These are the activations of a small network on made-up records, seen along a few directions, one row for each record.
After each row come some of the record's fields: NONAT, SEZ, TET, LUDU, PER, NUR, KUGAF.
A field that a record lacks is written none.
Other fields move the rows too, some of them a lot.
Strong random noise was added to every row along 13 fixed directions; ignore it. To show where, here is one row again and again, with new noise each time:
[418, -110, 12, -2, 184, 101, 159, -182, 306, 191, -225, 1, 63, 63, -194, 186, -382, -17, 442, 65, -257, 228, 133, -123, 100, -70, 526, -79, 140, 56, 120, -125, 76]
[160, 202, -144, 211, 36, 99, 90, 55, -373, -27, 85, 344, 204, 260, -310, 20, 288, -77, 2, -318, -265, 99, 154, -38, -435, -133, -85, 111, -331, -128, -16, -259, 149]
[411, 184, -278, -350, 129, -260, -184, 25, -53, 68, -228, 8, -11, -7, 119, 10, -238, 0, 275, 23, 22, -198, 429, 4, -159, 187, -22, -80, 166, 245, -30, -53, -358]
[-40, -112, 50, -594, 265, -52, -173, 177, -108, -116, 416, -72, -37, 358, 337, 238, -37, -291, 162, 52, 19, -287, 19, -120, 67, 190, -217, -197, 12, 375, -264, 144, -602]
[-117, 27, 134, -305, 145, -115, -168, -183, 91, -54, -93, 6, 138, 27, 359, -320, 256, 57, -198, 215, -110, -69, 317, 41, -57, 75, -183, 60, -22, -96, -68, -168, 132]
[2, -92, 254, 178, -5, 187, 84, 62, -55, 49, 484, -16, -185, 83, -90, 158, -136, 229, -368, -37, -31, 132, -252, -61, 151, -163, 89, 172, -82, -25, -129, 114, 31]
[0, -111, -67, -317, -31, 121, -475, 100, -86, 27, -130, -175, -79, -102, 31, -82, 57, -500, -299, -175, 365, -72, -517, 77, 209, 137, -210, -149, 68, 276, 320, 98, -144]
[-221, 7, -57, 169, 316, 76, 63, -154, -105, -138, -28, -69, 34, 98, -200, 353, 158, 45, -30, -282, 154, -378, -283, 104, 223, -26, 30, -189, -126, 76, 104, 348, -193]
[178, -216, 57, -428, 230, -72, -133, -175, 142, 39, 52, -57, 215, -96, -179, -34, -306, -119, 223, -119, -66, -148, -232, 20, 191, 20, 117, -321, 11, 38, -68, 7, -166]
[89, -252, 301, -244, -7, 156, -4, -363, 103, 146, -6, -43, -3, 89, 265, -299, -76, -265, -203, 69, -55, 118, 82, -71, -122, -60, 78, 111, 0, -15, -10, -283, 114]
[61, 121, 332, 8, -47, -58, -116, 216, -264, -109, 534, -22, -176, 271, 94, 12, -47, -203, -60, 90, 21, -146, 31, -472, 163, -13, -75, 13, -162, 270, -479, -76, -93]
[-79, 145, -56, -96, 88, -342, -336, 20, -28, -102, -278, -163, -26, -195, -48, -42, 215, -170, -414, -107, 240, -504, -393, 67, 292, 168, -286, -42, 95, -28, -195, 116, -110]
[-120, -98, 133, -211, 84, -94, -222, -68, 222, -32, -308, -149, 179, -73, -87, -44, 256, -173, -236, 13, 28, 18, -342, 67, 191, 77, -50, -134, 108, -208, -9, -50, 43]
[-92, 1, 246, -131, -83, -180, -42, 106, -18, -101, 26, -139, -9, 235, -41, 221, 170, -33, -137, 52, 159, 85, -58, -158, -107, 89, -30, -139, 119, -123, -385, 41, -380]
[-23, 215, 30, 51, -124, -122, -184, 277, -53, -138, 39, 32, 72, 18, -243, 79, 100, 418, 56, 123, 152, 379, 145, -95, -60, 38, 64, -230, 15, -87, 4, 168, -7]

[-104, 375, -32, 268, -43, -10, -288, 166, -450, -176, 55, -104, -179, -109, -71, 42, 139, 216, -145, -280, 409, -446, 194, -41, 166, -7, -250, -119, -310, 281, 223, 206, -221] -> NONAT is none, SEZ is none, TET is none, LUDU is none, PER is none, NUR is dif, KUGAF is lag
[8, -112, -49, -355, -1, 23, -213, 94, -308, -60, 601, 47, 8, -121, 84, -235, -275, -73, 50, -184, 186, -250, -193, 58, 4, 24, -278, -185, -208, 304, -90, 125, -252] -> NONAT is lura, SEZ is rola, TET is lar, LUDU is lis, PER is tepe, NUR is kam, KUGAF is digil
[-280, -67, -121, 151, 115, -71, 95, 61, 90, -204, -197, 39, 132, 177, -368, 375, 265, -360, 239, -123, 60, -112, -544, -87, 190, 70, 85, -294, 16, -84, -57, 320, 26] -> NONAT is mok, SEZ is zega, TET is morom, LUDU is lis, PER is ret, NUR is kam, KUGAF is digil
[-31, -100, 231, 103, 144, 377, 42, -231, -105, 92, -15, -195, 7, 81, 182, -48, 110, -420, -26, -183, -68, -236, -17, -62, 220, -136, -5, 77, -222, 249, 219, -323, -8] -> NONAT is lura, SEZ is lata, TET is zumig, LUDU is lis, PER is ret, NUR is kam, KUGAF is digil
[61, -80, 73, -66, -14, 236, -100, -101, -152, 115, 216, -254, 58, -349, -152, -46, -367, 459, 4, -253, 247, 38, -11, 260, 139, -140, 61, -244, -87, 143, 370, 93, -321] -> NONAT is lura, SEZ is fot, TET is zumig, LUDU is pafa, PER is mus, NUR is kam, KUGAF is digil
[-8, 103, 397, 436, -234, 126, 114, 11, -134, -110, 203, 39, 87, 153, -367, -94, -38, -73, 409, 46, -17, 284, 148, -560, 104, -209, 345, -248, -298, 26, -113, -166, 370] -> NONAT is mok, SEZ is zega, TET is morom, LUDU is lis, PER is mel, NUR is kam, KUGAF is digil
[24, -268, 201, -203, 99, 188, 114, -202, 72, 74, 97, 96, 116, 143, 18, -12, 24, -155, -62, -201, -250, -9, 32, 67, -174, -123, 0, 54, -218, -190, 36, -219, -48] -> NONAT is none, SEZ is none, TET is none, LUDU is none, PER is none, NUR is dif, KUGAF is lag
[35, -92, 12, -392, 114, -10, -205, 253, 165, 25, -65, -38, 109, 99, 125, 99, 230, -273, -102, 19, -219, 43, -150, 84, 43, 116, -209, 44, 61, -77, -45, -195, -182] -> NONAT is mok, SEZ is rola, TET is gapu, LUDU is zas, PER is mel, NUR is dif, KUGAF is lag
[337, -258, -121, -536, 97, -178, -27, -129, 444, 143, -61, 122, -18, -71, 295, -239, -519, -181, 432, 365, -208, 75, 161, -64, -2, 158, 208, -15, 270, 120, -105, -34, 119] -> NONAT is mok, SEZ is rola, TET is gapu, LUDU is zas, PER is mel, NUR is kam, KUGAF is digil
[234, -59, 148, 170, -107, 79, -56, -197, 37, 172, -37, -29, -242, -252, 18, -262, -300, -121, -277, -108, 55, -200, -87, -68, 202, -119, 86, 235, -112, 64, 93, -134, 269] -> NONAT is none, SEZ is none, TET is none, LUDU is none, PER is none, NUR is kam, KUGAF is digil
[32, -105, 158, 140, 1, 481, 21, -97, 14, 220, -137, -204, -45, 8, 80, 29, 102, -116, -231, -128, -114, 183, 23, 103, 106, -163, 56, 216, -74, 53, 493, -291, 63] -> NONAT is mok, SEZ is fot, TET is zumig, LUDU is lis, PER is mel, NUR is kam, KUGAF is digil
[-190, -58, -206, -1, 187, -64, 53, -246, 105, -46, -128, 136, 9, -161, 191, -204, 81, -29, -151, 5, -48, -363, -126, 232, 94, 34, -133, 135, -30, -64, 92, 159, 313] -> NONAT is lura, SEZ is zega, TET is morom, LUDU is pafa, PER is tepe, NUR is dif, KUGAF is lag
[-176, -102, 302, -170, 123, 253, -65, 77, -157, -77, 238, -195, 131, 218, 108, 138, 239, -270, 78, -184, -17, -137, -31, -67, 113, -49, -154, -184, -253, 160, 4, -198, -393] -> NONAT is lura, SEZ is rola, TET is lar, LUDU is lis, PER is mel, NUR is dif, KUGAF is lag
[-286, -193, 135, -619, 197, 27, -283, -262, 67, -97, -2, -228, 152, -42, 379, -150, 27, 144, 43, 73, 296, -121, 221, 196, 37, 136, -146, -398, 11, 155, 251, 205, -399] -> NONAT is rozo, SEZ is none, TET is none, LUDU is zas, PER is mus, NUR is kam, KUGAF is digil
[60, 171, 120, 270, -318, -132, 17, -300, -188, 13, -356, -303, -58, -199, -114, -190, -198, 81, 164, -22, 526, -18, 276, -175, -100, -15, 212, -268, 134, 124, -12, -28, -171] -> NONAT is lura, SEZ is zega, TET is morom, LUDU is pafa, PER is mus, NUR is kam, KUGAF is digil
[-210, -132, 15, -214, 93, 81, 119, 63, 96, 6, 37, -176, 43, 169, 150, 281, 118, 122, 0, 92, -76, 118, 57, 168, -59, 56, -60, -16, 180, -63, 38, 74, -372] -> NONAT is lura, SEZ is fot, TET is zumig, LUDU is pafa, PER is pil, NUR is kam, KUGAF is digil
[-6, -63, -171, -74, -297, 226, -181, -35, -267, 21, 67, 211, 158, -177, -247, -404, -74, -44, 71, -227, 215, 379, -45, 114, -339, -76, -56, -215, -201, 16, 518, 17, 263] -> NONAT is lura, SEZ is loked, TET is lar, LUDU is pafa, PER is mus, NUR is kam, KUGAF is digil
[-272, -97, 20, 132, 267, 298, 293, 170, 224, 10, -51, -168, 30, 273, 67, 654, 313, 184, 36, 32, -280, 143, -23, 211, 160, -45, 79, 98, 83, -111, 202, 88, -282] -> NONAT is lura, SEZ is zega, TET is morom, LUDU is pafa, PER is mel, NUR is kam, KUGAF is lag
[-45, -115, -22, 360, 45, 61, 517, -445, -25, 15, 98, 209, -56, 113, -104, 57, -190, 202, 84, -72, -33, -23, 67, 10, -261, -169, 299, 99, -49, -139, -112, 179, 194] -> NONAT is lura, SEZ is loked, TET is zumig, LUDU is pafa, PER is zuvol, NUR is dif, KUGAF is lag
[83, 14, 127, -296, -297, -524, -282, 47, -23, -99, 166, 52, 50, -284, -239, -443, -303, -98, -1, 68, 167, -171, -223, -267, 76, 102, -126, -250, 31, -141, -514, 42, 109] -> NONAT is mok, SEZ is loked, TET is lar, LUDU is lis, PER is ret, NUR is kam, KUGAF is digil
[226, 152, -253, 87, -22, -21, 2, 329, -109, 78, 43, 231, -148, 76, -108, 206, 48, 3, -179, -177, -248, -69, 63, 79, -167, 0, -176, 343, -96, -83, 38, -58, -26] -> NONAT is none, SEZ is none, TET is none, LUDU is none, PER is none, NUR is kam, KUGAF is digil
[-138, 319, 230, 339, -413, -244, -267, 313, -276, -207, 155, -206, -91, -247, -348, -54, -1, 371, -107, 16, 565, 98, -126, -251, 191, 3, -24, -328, -38, 23, -216, 218, -98] -> NONAT is lura, SEZ is lata, TET is lar, LUDU is lis, PER is mus, NUR is kam, KUGAF is digil
[-65, 101, 332, 148, -334, -104, -229, 50, -16, -80, -178, -153, 57, -178, -277, -246, 87, -77, -53, 10, 260, 147, -97, -270, 153, -31, 66, -246, -61, -125, -28, -144, 181] -> NONAT is lura, SEZ is lata, TET is lar, LUDU is lis, PER is tepe, NUR is dif, KUGAF is lag
[16, 34, 90, -323, 116, -118, -323, -115, -92, -72, -30, -15, 345, -246, -109, -392, 76, -82, 83, -218, -84, -348, 83, 49, 114, -12, -243, -255, -320, -55, 38, -258, 17] -> NONAT is none, SEZ is none, TET is none, LUDU is none, PER is none, NUR is kam, KUGAF is digil
[13, -301, 41, -203, -82, 235, -144, 237, 78, 111, 94, -215, -195, 41, 42, 242, -107, -539, -141, -93, 176, 95, -649, 11, 248, 72, -42, -22, 168, 237, 130, 82, -287] -> NONAT is lura, SEZ is lata, TET is zumig, LUDU is lis, PER is ret, NUR is kam, KUGAF is digil
[13, 82, 20, 3, 182, -144, 191, -129, 178, -74, -157, 94, 171, 136, -68, 97, 0, 229, 467, 134, -309, -65, 533, -118, -48, -14, 194, -100, -67, -143, -59, -58, 51] -> NONAT is none, SEZ is none, TET is none, LUDU is none, PER is none, NUR is kam, KUGAF is digil
[322, -241, 199, 61, -143, 50, 179, -243, 248, 229, -44, 34, -209, -95, -90, -42, -463, 4, -97, -39, -59, 117, -26, -72, -48, -134, 331, 178, 56, -156, -38, -96, 117] -> NONAT is none, SEZ is none, TET is none, LUDU is none, PER is none, NUR is dif, KUGAF is lag
[-46, -272, 436, -215, 39, 192, -139, -4, 114, 64, 295, -171, 13, 16, 18, -62, -39, -268, -247, -49, -139, -24, -350, -120, 354, -100, -39, 8, -139, -19, -77, -186, 11] -> NONAT is rozo, SEZ is none, TET is none, LUDU is zas, PER is mel, NUR is kam, KUGAF is digil
[83, 313, -122, 310, -33, -243, -148, 178, 90, -71, -355, -101, 32, -328, -414, 112, -51, 349, 175, -13, 132, -86, -25, -28, 347, 32, 157, -208, 71, -57, 111, 145, 89] -> NONAT is lura, SEZ is roto, TET is lar, LUDU is lis, PER is tepe, NUR is dif, KUGAF is lag
[-167, 69, 170, 334, -338, -104, 102, -124, -259, -86, 277, 87, -238, -50, -32, -231, -37, 234, -421, -21, 341, -23, -39, -119, -204, -89, -60, 126, -105, -133, -267, 203, 175] -> NONAT is mok, SEZ is zega, TET is morom, LUDU is lis, PER is tepe, NUR is dif, KUGAF is digil
[-71, -196, 171, -50, -329, 160, -24, 186, -15, -73, 388, 154, -178, 147, -91, 41, -212, 113, 89, 75, 294, 533, -35, -180, -212, -30, 172, -202, -85, 30, 115, 325, -1] -> NONAT is none, SEZ is none, TET is none, LUDU is none, PER is none, NUR is dif, KUGAF is digil
[75, 221, -289, 167, -242, -242, -133, 339, -256, -140, -144, 176, -99, 98, -211, 19, 145, -621, 141, -90, 198, -127, -306, -283, -81, 159, -153, -64, 18, 165, -211, 61, 89] -> NONAT is lura, SEZ is zega, TET is morom, LUDU is pafa, PER is ret, NUR is dif, KUGAF is digil
[-146, 23, 122, 65, 74, 19, -112, -140, 19, -69, -132, 13, 88, -137, -150, -112, 164, 83, -168, -195, -11, -243, -11, 64, 164, -82, -70, -59, -259, -178, 204, -3, 175] -> NONAT is none, SEZ is none, TET is none, LUDU is none, PER is none, NUR is dif, KUGAF is lag
[227, 261, 227, 288, 174, 125, -17, 280, -226, 31, -111, -309, 241, 136, -533, 527, 260, -157, 190, -470, -314, -250, 8, -170, 305, -167, 13, -119, -286, -4, -74, -503, -478] -> NONAT is none, SEZ is none, TET is none, LUDU is none, PER is none, NUR is kam, KUGAF is digil
[255, 251, 90, 79, 99, -25, -35, -54, -291, 38, 3, -95, 42, 56, -19, -13, -6, -35, 103, -202, -113, -351, 400, -154, -14, -73, -66, 30, -195, 163, -123, -361, -237] -> NONAT is mok, SEZ is lata, TET is gusos, LUDU is zas, PER is tepe, NUR is dif, KUGAF is lag
[77, 3, 210, 122, -267, -232, 163, 12, 76, 39, -279, -235, -275, 204, 128, 216, -21, -414, -19, 171, 228, -23, -17, -334, -86, 124, 132, 75, 338, 24, -487, -105, -318] -> NONAT is lura, SEZ is fot, TET is zumig, LUDU is pafa, PER is mus, NUR is kam, KUGAF is digil
[-117, 38, -28, 16, 107, 66, -111, -108, -125, -40, 52, 56, -11, -24, -24, -55, 125, 124, -320, -140, 73, -127, -76, 126, 31, -40, -121, 38, -120, -24, 171, 139, 100] -> NONAT is rozo, SEZ is none, TET is none, LUDU is zas, PER is zuvol, NUR is dif, KUGAF is lag

Which values does each new row have?
[71, -15, -49, -140, 176, -53, 2, -203, 68, 1, -21, 4, 111, -162, -28, -66, -232, 331, 262, -57, -45, -196, 310, 123, 38, -27, 79, -160, -106, 14, 143, 76, -91] -> NONAT is none, SEZ is none, TET is none, LUDU is none, PER is none, NUR is kam, KUGAF is digil
[26, 25, -169, 28, 153, -112, 158, -281, 30, -81, 33, 164, -228, 55, 407, -162, -361, -148, 485, 245, 103, -441, 375, -218, 94, 91, 171, -30, -6, 438, -44, 259, 193] -> NONAT is lura, SEZ is zega, TET is morom, LUDU is pafa, PER is tepe, NUR is kam, KUGAF is lag
[150, -29, -371, -498, -211, -16, -254, 552, 49, 85, -4, 124, -282, 199, 564, -4, 13, -495, 24, 347, 4, 308, 116, 0, -278, 325, -306, 248, 329, 322, 109, -9, -155] -> NONAT is lura, SEZ is zega, TET is morom, LUDU is pafa, PER is mel, NUR is kam, KUGAF is digil
[-494, -14, 183, 128, -46, 196, 14, -225, 64, -96, -194, -193, 248, -80, -33, -69, 400, 588, -176, 92, 173, 430, 198, 250, -87, -92, 37, -195, -7, -304, 415, 119, 95] -> NONAT is mok, SEZ is loked, TET is lar, LUDU is lis, PER is mus, NUR is kam, KUGAF is digil
[-167, -8, -254, -124, -11, 12, 57, 235, -181, -163, 424, 359, -58, 326, 153, 51, 91, -63, 160, 120, -59, 121, 86, -65, -313, 93, -179, 34, -85, 122, -58, 279, 71] -> NONAT is mok, SEZ is loked, TET is lar, LUDU is lis, PER is tepe, NUR is kam, KUGAF is digil
[38, -257, 7, 23, 72, 62, 302, -157, 164, 78, -208, -73, -312, 303, 18, 539, -157, -388, 62, -162, 109, -254, -172, -63, -34, 53, 219, 50, 147, 65, -20, 233, -424] -> NONAT is none, SEZ is none, TET is none, LUDU is none, PER is none, NUR is dif, KUGAF is digil
[-162, -80, 79, -250, 92, 130, -243, -81, 88, -4, -267, -326, 31, -50, 111, 106, 100, 43, -36, -32, 259, 1, 44, 146, 169, 75, -32, -247, 97, 119, 400, 116, -341] -> NONAT is rozo, SEZ is none, TET is none, LUDU is zas, PER is ret, NUR is kam, KUGAF is lag
[-232, 242, 1, -194, -143, -389, -224, 393, -63, -343, 150, 148, 65, 172, 63, -43, 243, 184, 278, 328, 112, 105, 378, -263, -146, 207, -200, -270, -44, -29, -301, 207, -53] -> NONAT is none, SEZ is none, TET is none, LUDU is none, PER is none, NUR is kam, KUGAF is digil
[-65, -149, -85, -131, 139, -24, 21, 274, 261, 39, 154, -55, -131, -43, 66, 344, -32, 163, -240, 49, -92, -27, -399, 255, 214, 77, -83, 161, 179, -101, -97, 241, -224] -> NONAT is lura, SEZ is rola, TET is gapu, LUDU is zas, PER is mel, NUR is kam, KUGAF is digil
[-135, 186, 9, -330, 261, -381, -258, 529, 308, -271, 102, -43, 314, 3, -110, 269, 179, 414, 463, 356, -246, 54, 102, -76, 396, 201, -53, -396, 70, -106, -292, 167, -173] -> NONAT is mok, SEZ is rola, TET is gapu, LUDU is zas, PER is mel, NUR is kam, KUGAF is digil
[135, 149, -68, 106, 257, -172, 70, -45, 77, 24, -112, -47, -141, 10, 77, 227, -67, 132, -43, 8, -134, -438, 147, -4, 210, 38, 23, 183, 49, 56, -167, 50, -122] -> NONAT is rozo, SEZ is none, TET is none, LUDU is zas, PER is tepe, NUR is kam, KUGAF is digil
[435, -246, 36, -72, 47, 201, 200, -143, -116, 179, 279, -3, 73, 8, -378, 142, -646, -290, 566, -378, -90, -78, -170, -142, 29, -167, 337, -260, -141, 252, -16, -126, -291] -> NONAT is lura, SEZ is fot, TET is zumig, LUDU is pafa, PER is ret, NUR is kam, KUGAF is digil
[198, -86, -292, -441, 97, -149, -358, 116, 275, 174, -487, -153, -32, -249, 93, 19, -2, -296, -290, -27, -20, -137, -342, 302, 177, 223, -219, 123, 342, -14, 205, -33, -161] -> NONAT is rozo, SEZ is none, TET is none, LUDU is zas, PER is ret, NUR is kam, KUGAF is digil
[-220, -86, 246, -122, 44, 110, 11, -121, -38, -90, 212, 63, 65, 282, 208, -153, 196, -233, -20, 163, -131, 67, 111, -224, -12, -30, -42, -10, -114, 28, -76, -98, 217] -> NONAT is mok, SEZ is loked, TET is lar, LUDU is lis, PER is zuvol, NUR is dif, KUGAF is lag
[-107, 208, 100, 148, 56, -182, -92, 172, -74, -195, -40, -83, -184, 168, 83, 211, 173, -203, 85, 53, 136, -422, 83, -311, 277, 108, -77, -63, -90, 209, -217, 123, -143] -> NONAT is none, SEZ is none, TET is none, LUDU is none, PER is none, NUR is dif, KUGAF is digil
[38, 47, -83, -431, 77, 97, -251, 165, -229, 49, 438, 216, 125, 32, 277, -324, 147, 175, -334, -16, -341, 79, 324, 210, -277, -16, -468, 269, -222, -38, 105, -244, 57] -> NONAT is rozo, SEZ is none, TET is none, LUDU is zas, PER is mus, NUR is kam, KUGAF is digil
[-160, 48, -213, 323, -121, -210, 121, -134, 27, -26, -424, -3, -280, -103, -31, 74, 111, -244, -304, -99, 268, -424, -332, 63, 40, 101, -83, 202, 154, -94, -41, 262, 97] -> NONAT is lura, SEZ is loked, TET is lar, LUDU is pafa, PER is mel, NUR is kam, KUGAF is digil
[255, 92, 81, 268, -360, -132, 6, 118, -212, 11, 317, 390, -134, -17, -433, -224, -186, 40, -271, -164, -34, 180, -137, -259, -275, -151, 40, 181, -225, -267, -295, -53, 421] -> NONAT is rozo, SEZ is none, TET is none, LUDU is zas, PER is tepe, NUR is dif, KUGAF is lag
